A small network was shown many inputs. Here are its activations along a few directions, one row for each input.
In each table, some parts of the input vary, and every possible input appears once, in random order.
Descriptions start from the smaller parts, as in this example, which fits no table here: line(4) and (point or (values(2) and ring(5)) or ring(11)).
Shared parts are said once, and a part with two or three values counts as separate values.
In the rows, 100 means zero.

Other details of the inputs vary at random and push rows far along three fixed directions, the same in every table; ignore that.

Table:
x1: 97	118	97	100	83	88	111	116	108	97	85	118	115	83
x2: 68	74	66	56	91	117	139	75	71	125	102	123	64	99
x3: 113	149	143	143	91	91	93	112	131	94	96	157	139	87
x4: 94	96	51	33	75	65	108	143	94	100	69	54	100	57
x5: 108	113	121	137	105	100	86	86	107	83	109	102	121	125
x6: 105	83	75	126	114	106	79	116	99	75	87	67	91	130
x7: 132	70	90	68	137	86	54	138	129	80	75	23	86	106
x8: 94	126	104	109	76	96	110	113	106	104	90	136	116	82
x9: 75	60	64	145	98	139	122	38	36	107	132	98	84	157
x10: 105	118	103	88	89	77	89	116	104	100	98	84	121	81
x11: 90	101	103	132	94	112	126	85	72	115	128	111	95	87
x12: 121	75	91	156	141	108	47	104	102	58	98	40	96	163
x13: 74	87	85	143	83	133	130	50	54	116	127	139	97	132
x14: 128	71	86	63	136	85	54	142	136	72	68	30	79	110
x15: 104	113	122	65	103	87	91	105	114	109	105	100	98	77
x16: 101	111	115	52	103	88	97	101	113	109	103	97	98	81
x17: 107	79	119	132	122	131	98	59	96	102	118	109	92	145
x18: 92	118	75	39	66	61	109	137	90	122	86	80	117	40
x19: 107	93	105	62	106	93	93	105	113	105	94	86	96	92
x20: 70	78	87	85	94	129	142	53	72	122	118	139	71	120
x21: 105	117	125	156	106	111	88	80	98	94	119	124	123	128
x22: 112	110	137	179	122	114	93	94	107	81	120	112	104	115
x23: 89	112	91	92	78	92	112	99	86	112	104	110	113	86
x24: 100	120	104	95	85	83	105	106	107	96	96	107	122	85
x25: 125	86	98	149	139	101	47	119	120	56	90	46	99	151
x26: 119	137	143	66	95	77	89	131	150	105	81	127	123	58
x27: 118	133	156	93	111	87	80	109	150	92	98	129	114	88
x28: 93	103	102	150	95	123	110	77	87	98	111	130	106	127
x29: 125	107	154	140	129	113	70	84	131	88	114	116	106	128
x30: 89	109	124	108	89	121	131	71	100	123	113	167	96	93
x31: 109	77	91	56	113	97	84	100	100	102	99	56	86	106
x32: 109	72	86	67	114	103	89	103	97	105	94	60	85	104
x33: 107	116	129	79	109	94	93	105	125	102	102	113	99	83
x34: 80	98	97	75	90	115	130	87	91	121	103	137	77	87
x35: 110	99	98	143	112	109	77	113	109	77	89	93	103	127
x36: 110	131	135	66	93	80	101	119	129	117	93	125	117	52
x37: 106	90	80	106	112	89	97	140	96	90	92	57	82	73
x38: 89	126	72	42	57	62	118	147	95	123	73	106	117	26
x39: 103	52	51	108	124	104	68	94	65	79	107	11	80	150
x40: 88	123	106	95	68	90	125	84	90	113	112	132	125	80
x41: 127	157	161	141	95	79	78	124	159	75	89	142	147	86
x42: 105	101	133	124	124	119	96	79	120	91	110	131	86	127
x43: 64	85	55	70	63	101	151	72	48	128	109	108	96	87
x44: 111	106	101	113	104	90	82	117	115	78	88	82	111	108
x45: 83	52	23	63	98	95	101	104	57	97	90	24	74	112
x46: 90	88	103	106	103	125	120	81	96	110	102	135	80	108
x47: 73	88	63	85	77	98	144	105	55	127	110	92	80	57
x48: 77	71	80	98	90	135	144	61	71	127	106	141	77	115
Each input here is: line(4) and (point or ring(5) or line(6)).
Changing only the line(4) part turns x45 into x8. The same change can be made to x44. Which row results? -> x1
Which other rows does x16 become when the ring(5) part takes its other values? List them by row number. -> x15, x17, x29, x31
Which other rows does x14 become when the line(4) part takes its other values? List them by row number. -> x19, x26, x31
Which other rows does x9 become when the line(6) part takes its other values? List them by row number. -> x5, x10, x21, x39, x40
Which other rows does x24 become when the line(6) part takes its other values? List them by row number. -> x12, x13, x18, x23, x43

Table:
x49: 86	78	77	111	100	116	109	72	72	96	110	90	88	132
x50: 123	129	142	156	115	98	76	125	143	75	90	123	116	100
x51: 126	96	106	126	127	98	59	128	134	64	77	70	103	127
x52: 67	93	72	89	68	111	150	78	56	133	114	130	89	78
x53: 100	115	97	80	89	81	98	120	110	97	88	96	110	78
x54: 91	105	82	62	83	78	111	111	82	113	104	79	104	68
x55: 77	94	75	82	79	100	129	87	66	117	110	102	92	86
x56: 120	153	164	138	95	90	85	107	136	100	105	151	146	86
x57: 121	81	103	42	130	83	66	118	122	93	89	39	85	96
x58: 129	110	130	53	125	75	64	140	154	89	78	72	99	75
x59: 118	81	109	78	133	103	77	115	134	85	84	75	75	112
x60: 97	130	94	29	64	58	107	134	102	127	87	97	128	33
x61: 103	113	100	76	88	81	94	117	105	106	91	96	116	78
x62: 100	76	86	146	117	128	96	85	91	87	101	98	85	142
x63: 101	100	114	153	106	123	100	80	98	95	110	131	104	130
x64: 98	65	64	116	120	111	91	103	85	78	95	55	72	130
x65: 103	75	90	137	121	117	90	84	82	87	113	73	87	137
x66: 98	100	87	75	94	84	95	104	90	99	100	72	105	94
x67: 70	78	44	56	74	100	137	97	62	117	92	92	79	85
x68: 112	111	124	134	110	101	86	96	106	93	113	100	112	109
x69: 89	106	104	120	86	115	119	78	83	116	112	135	108	103
x70: 88	70	68	113	106	115	107	83	72	93	108	76	78	127
x71: 93	138	155	81	80	106	135	75	122	136	114	192	114	65
x72: 89	103	113	147	91	128	119	64	92	105	114	157	106	131
What do these inputs look like to the network? -> line(4) and (point or ring(5))
Changing only the line(4) part turns x50 into x65. The same change can be made to x59. Which row results? -> x71
Which other rows agree with x54 in the line(4) part? List them by row number. -> x56, x57, x60, x66, x68
